These are the activations of a small network on made-up records, seen along a few directions, one row for each record.
After each row come some of the record's fields: Ruzug, Metu, Dokin, Sebeg.
Other fields move the rows too, some of them a lot.
(in the rows, 500 means zero)
Strong random noise was added to every row along 13 fixed directions; ignore it. To show where, here is one row again and again, with new noise each time:
574 423 432 448 288 452 459 343 536 584 622 585 482 375 737 588 532 749 337 500 364 476 338 501 315 524 467 454 517 504 441 452 474 503 477 343 532
471 435 406 277 507 404 607 411 560 564 603 512 483 528 199 332 608 454 466 476 605 435 465 396 508 354 401 579 580 392 411 435 379 557 487 583 567
479 542 318 650 569 623 475 605 336 543 691 357 406 459 610 440 348 494 441 523 475 493 460 553 607 498 679 374 213 705 687 725 577 293 582 592 329
467 465 441 434 485 568 475 260 449 569 590 499 612 674 463 498 567 616 404 482 530 464 434 605 515 492 409 618 398 437 434 578 552 662 291 437 456
355 535 443 695 453 573 474 369 451 486 487 489 549 627 444 568 567 378 554 443 463 462 415 361 612 538 241 502 531 253 522 573 346 654 578 466 344
557 470 521 660 586 559 566 505 439 453 441 589 784 490 486 437 486 468 377 586 398 436 644 389 559 539 381 633 430 417 458 491 539 612 484 341 511
723 434 638 443 519 487 360 591 442 515 569 635 601 370 454 504 451 664 503 441 431 412 633 413 472 458 523 484 375 642 663 428 421 591 418 435 504
436 540 393 689 490 550 491 416 494 560 464 525 550 558 448 396 639 351 568 535 455 362 453 301 595 486 368 445 544 374 531 533 367 571 574 439 427
501 438 465 656 455 414 507 558 547 504 559 496 399 485 527 438 554 302 564 551 523 513 422 421 649 392 476 399 558 533 555 510 425 312 690 489 501
507 417 515 473 462 369 551 467 567 534 416 537 549 514 552 450 572 405 485 638 503 445 458 510 484 513 520 614 650 513 416 414 595 418 635 454 582
547 403 462 648 454 527 453 370 448 589 561 542 520 560 524 424 618 470 524 581 567 445 554 453 515 394 380 480 502 450 580 595 371 408 434 284 522
505 507 446 437 514 514 505 516 429 441 651 562 572 394 391 526 444 576 432 351 260 456 547 315 483 496 441 514 389 405 577 406 425 710 519 509 313
581 491 552 480 452 488 384 330 544 598 517 646 580 550 465 516 671 614 514 437 500 353 446 482 508 394 426 470 563 528 473 439 386 675 279 420 603
559 521 792 854 648 655 291 495 434 393 432 627 766 646 463 737 448 536 540 358 582 537 636 576 752 446 297 475 397 509 581 551 455 675 254 336 582
505 477 432 635 426 520 577 393 453 576 419 565 628 415 666 527 527 576 329 642 479 382 502 453 354 555 377 576 619 414 393 559 433 449 520 342 641

662 406 722 666 396 455 444 561 696 358 471 566 654 502 684 658 404 580 339 501 567 734 297 610 720 596 328 475 413 545 320 451 618 541 553 426 678 -> (Ruzug m2; Metu h3; Dokin w1; Sebeg f2)
359 708 363 499 560 613 516 556 363 624 384 385 404 497 444 508 460 472 544 509 627 266 418 509 466 569 605 463 563 606 533 689 415 466 571 827 532 -> (Ruzug m2; Metu h2; Dokin w1; Sebeg f1)
639 438 532 311 321 485 405 470 578 580 526 497 485 439 457 469 462 716 464 494 590 524 328 420 389 630 373 457 377 456 504 507 393 606 556 505 508 -> (Ruzug m2; Metu h2; Dokin w2; Sebeg f1)
532 381 391 382 404 473 532 515 427 547 660 363 367 571 436 346 459 426 528 564 593 594 416 491 544 519 449 551 317 468 585 650 455 381 649 579 285 -> (Ruzug m1; Metu h3; Dokin w2; Sebeg f2)
626 377 439 612 479 542 515 513 572 519 616 523 532 428 498 285 520 510 428 597 512 584 520 368 566 426 413 390 339 479 510 525 468 389 505 275 562 -> (Ruzug m2; Metu h1; Dokin w1; Sebeg f4)
515 462 509 354 591 538 364 509 546 512 498 505 501 377 471 484 388 738 544 452 397 555 662 417 230 680 656 435 409 455 690 291 696 480 592 250 394 -> (Ruzug m2; Metu h3; Dokin w3; Sebeg f2)
317 646 428 721 701 633 570 509 390 491 458 544 527 432 393 569 490 490 478 421 439 379 712 409 385 380 496 421 648 381 497 480 406 448 406 396 602 -> (Ruzug m2; Metu h3; Dokin w3; Sebeg f4)
450 448 505 478 474 458 381 458 544 559 454 416 410 558 638 508 504 473 615 568 548 559 437 641 453 600 674 477 523 598 598 493 687 334 612 454 447 -> (Ruzug m2; Metu h3; Dokin w1; Sebeg f3)
466 564 630 751 516 443 485 638 646 368 367 557 491 535 621 575 533 312 589 505 389 587 382 486 707 504 520 377 586 550 423 394 610 446 654 496 530 -> (Ruzug m2; Metu h2; Dokin w1; Sebeg f3)
472 504 508 341 494 581 489 514 387 516 690 390 317 493 389 621 311 746 419 362 714 652 479 626 388 459 433 449 364 481 546 671 371 383 379 597 505 -> (Ruzug m1; Metu h2; Dokin w2; Sebeg f3)
629 428 470 421 589 497 684 612 515 433 660 488 606 358 355 365 379 600 233 502 617 632 604 516 568 363 461 518 333 556 392 546 462 428 368 524 708 -> (Ruzug m2; Metu h3; Dokin w1; Sebeg f3)
452 616 324 739 469 673 550 372 385 548 539 487 630 496 772 580 492 610 310 518 419 436 464 603 503 516 541 440 424 558 432 711 499 538 306 459 524 -> (Ruzug m2; Metu h3; Dokin w3; Sebeg f2)
637 542 531 602 432 322 488 588 785 485 445 624 452 400 529 373 687 314 581 503 435 443 271 314 766 406 488 275 618 604 414 326 389 581 630 607 630 -> (Ruzug m2; Metu h1; Dokin w3; Sebeg f2)
431 478 561 553 441 433 565 503 588 395 404 408 538 600 647 609 448 395 442 576 564 671 305 680 662 613 498 582 507 508 322 553 693 484 619 600 517 -> (Ruzug m2; Metu h2; Dokin w1; Sebeg f4)
656 484 501 285 606 440 518 641 453 555 484 519 523 374 364 278 466 545 531 599 439 332 637 372 402 533 692 581 416 647 608 408 565 477 571 574 477 -> (Ruzug m2; Metu h2; Dokin w1; Sebeg f4)
585 331 567 513 408 445 499 516 477 378 675 502 467 592 512 495 498 406 518 470 429 713 556 496 653 448 378 556 320 423 598 536 489 522 530 388 285 -> (Ruzug m2; Metu h3; Dokin w3; Sebeg f3)
512 436 450 446 489 393 559 414 565 486 506 611 567 440 569 450 592 494 436 561 242 437 528 406 424 491 500 586 571 407 434 298 587 577 543 360 484 -> (Ruzug m2; Metu h2; Dokin w3; Sebeg f1)
484 434 473 314 612 461 362 421 529 643 429 453 410 554 436 309 579 548 716 639 560 420 636 539 281 562 756 507 534 562 689 389 716 329 549 315 461 -> (Ruzug m2; Metu h1; Dokin w1; Sebeg f1)
517 478 676 514 548 569 330 576 485 507 355 452 607 643 401 517 409 448 669 503 665 496 513 490 563 675 464 551 411 519 612 495 596 549 625 507 423 -> (Ruzug m1; Metu h2; Dokin w3; Sebeg f3)
326 429 281 493 490 470 665 323 451 514 693 408 405 567 531 448 533 445 359 560 456 591 490 599 465 406 501 592 525 367 421 574 600 319 492 407 447 -> (Ruzug m2; Metu h3; Dokin w1; Sebeg f3)
436 580 424 603 540 617 507 370 440 528 477 524 544 477 576 595 472 687 352 494 435 420 470 516 404 571 379 507 468 388 423 558 470 563 405 422 549 -> (Ruzug m2; Metu h3; Dokin w3; Sebeg f1)
416 422 422 476 246 377 628 330 621 480 486 553 500 411 705 617 569 535 351 566 358 578 359 447 306 576 371 574 743 285 287 403 494 484 637 352 545 -> (Ruzug m2; Metu h2; Dokin w1; Sebeg f3)
613 413 479 426 394 524 428 465 501 592 611 469 408 591 571 359 548 568 520 563 564 555 399 555 468 484 545 450 331 598 538 580 562 425 447 424 419 -> (Ruzug m2; Metu h2; Dokin w2; Sebeg f3)
498 547 335 407 469 428 683 444 463 509 623 516 440 366 515 495 518 553 309 505 404 425 448 482 504 407 468 535 548 486 408 579 334 546 414 703 541 -> (Ruzug m2; Metu h1; Dokin w2; Sebeg f2)
635 474 461 661 304 561 489 491 358 565 399 531 576 453 671 453 528 515 468 672 453 347 465 308 452 665 243 573 446 390 526 686 246 572 620 442 399 -> (Ruzug m1; Metu h3; Dokin w1; Sebeg f2)
480 364 562 399 696 428 642 445 558 387 560 517 701 556 246 392 480 424 408 526 518 630 744 515 573 430 435 718 488 338 423 347 646 539 446 337 579 -> (Ruzug m2; Metu h3; Dokin w1; Sebeg f4)
563 588 495 329 496 524 624 597 451 609 326 466 558 278 478 519 337 720 293 595 740 365 497 509 251 654 506 583 593 588 372 623 377 467 518 740 801 -> (Ruzug m2; Metu h2; Dokin w2; Sebeg f3)
360 529 334 511 557 544 570 338 381 580 497 444 424 484 566 527 577 523 500 567 498 432 688 582 309 435 632 526 637 447 581 621 482 353 338 423 504 -> (Ruzug m2; Metu h2; Dokin w2; Sebeg f3)
473 386 516 296 407 405 437 358 516 554 479 459 382 555 548 573 537 595 580 541 561 558 516 624 312 539 531 603 608 437 550 489 539 437 495 443 457 -> (Ruzug m2; Metu h3; Dokin w2; Sebeg f2)
544 530 367 408 550 465 655 582 356 492 495 468 616 528 522 300 529 304 474 648 269 338 615 488 580 525 694 723 407 627 532 561 616 613 522 695 302 -> (Ruzug m2; Metu h1; Dokin w2; Sebeg f2)
588 431 517 468 423 454 423 416 572 531 573 544 485 539 556 471 560 556 500 488 502 539 388 541 589 461 454 460 415 535 512 512 484 556 422 464 497 -> (Ruzug m2; Metu h1; Dokin w3; Sebeg f2)
259 648 280 544 660 688 588 533 382 481 618 342 402 408 303 549 309 608 393 331 609 542 554 413 399 495 433 374 444 324 553 646 348 403 520 609 470 -> (Ruzug m2; Metu h3; Dokin w1; Sebeg f2)
441 508 188 457 349 544 590 371 326 584 647 426 394 430 641 395 540 564 413 591 259 389 463 338 300 578 449 519 416 325 578 653 360 535 582 467 211 -> (Ruzug m2; Metu h2; Dokin w3; Sebeg f2)

Which values does each new row have?
598 499 572 450 541 498 444 609 510 494 623 522 384 548 391 430 543 492 595 403 546 531 520 559 615 299 606 379 414 671 559 477 452 467 344 565 518 -> (Ruzug m1; Metu h3; Dokin w2; Sebeg f3)
539 538 500 216 483 402 628 675 527 478 442 510 469 363 274 395 459 485 475 454 461 430 469 321 415 554 487 591 539 456 425 370 418 655 682 775 484 -> (Ruzug m2; Metu h3; Dokin w2; Sebeg f3)
524 520 467 584 455 642 489 550 382 545 522 461 454 487 512 493 404 617 448 517 622 499 481 480 424 535 349 457 379 449 510 692 362 415 499 471 503 -> (Ruzug m1; Metu h1; Dokin w1; Sebeg f2)
469 548 320 356 503 490 579 445 485 641 564 409 362 627 479 292 650 409 535 563 561 411 411 620 534 380 738 479 482 694 468 604 577 423 388 656 476 -> (Ruzug m2; Metu h3; Dokin w2; Sebeg f3)
573 490 636 611 517 521 377 471 492 504 329 549 655 584 590 547 516 503 568 571 498 437 534 509 524 619 455 575 492 506 543 482 582 594 477 395 487 -> (Ruzug m2; Metu h2; Dokin w2; Sebeg f2)
549 538 612 840 616 571 485 660 455 431 309 470 638 617 473 405 509 167 650 626 610 491 616 439 810 535 449 504 446 558 602 645 481 480 588 532 486 -> (Ruzug m2; Metu h2; Dokin w2; Sebeg f3)
429 628 445 458 517 402 699 659 464 383 462 508 467 338 535 574 436 395 383 458 258 439 444 424 509 520 549 560 610 487 384 437 477 607 645 788 460 -> (Ruzug m2; Metu h2; Dokin w2; Sebeg f3)
626 454 565 402 533 448 483 727 503 499 505 484 512 475 324 326 441 365 588 515 548 448 508 349 640 541 526 529 368 597 585 471 465 532 698 685 400 -> (Ruzug m1; Metu h3; Dokin w3; Sebeg f3)
524 552 421 491 573 626 550 501 475 550 458 437 648 507 479 374 403 579 375 594 511 447 455 472 508 655 514 563 340 524 420 567 632 563 513 534 499 -> (Ruzug m1; Metu h2; Dokin w2; Sebeg f4)
666 463 610 427 280 275 562 582 419 414 459 589 482 463 797 616 557 391 489 599 212 450 407 562 611 539 547 670 543 667 480 537 461 652 560 738 344 -> (Ruzug m2; Metu h2; Dokin w2; Sebeg f3)
620 496 563 523 526 643 316 496 539 634 369 387 585 601 479 361 439 608 562 605 787 486 388 562 557 696 522 436 268 645 570 647 599 507 497 504 537 -> (Ruzug m2; Metu h3; Dokin w2; Sebeg f4)
625 404 588 331 430 406 538 403 432 454 515 567 645 592 547 530 533 560 441 550 366 498 556 601 500 540 453 776 422 490 462 503 570 708 350 496 382 -> (Ruzug m2; Metu h1; Dokin w2; Sebeg f2)
409 471 308 292 581 564 620 510 437 473 786 357 393 469 315 422 341 623 354 405 572 640 542 539 414 426 552 501 323 452 511 569 541 400 466 581 427 -> (Ruzug m2; Metu h2; Dokin w1; Sebeg f2)
604 468 601 716 577 620 397 510 657 531 454 592 628 366 393 461 465 652 462 466 718 548 601 363 485 437 319 279 483 433 503 452 335 432 390 211 842 -> (Ruzug m2; Metu h1; Dokin w3; Sebeg f4)
400 582 482 427 512 464 573 537 501 450 492 499 462 381 560 675 405 596 388 404 424 516 433 550 389 538 552 499 600 494 378 437 527 490 527 614 553 -> (Ruzug m1; Metu h2; Dokin w1; Sebeg f3)
560 427 601 529 482 460 582 484 519 425 417 487 674 704 468 447 502 364 433 618 577 542 403 590 733 572 313 741 423 452 325 552 595 628 555 570 529 -> (Ruzug m2; Metu h3; Dokin w1; Sebeg f1)
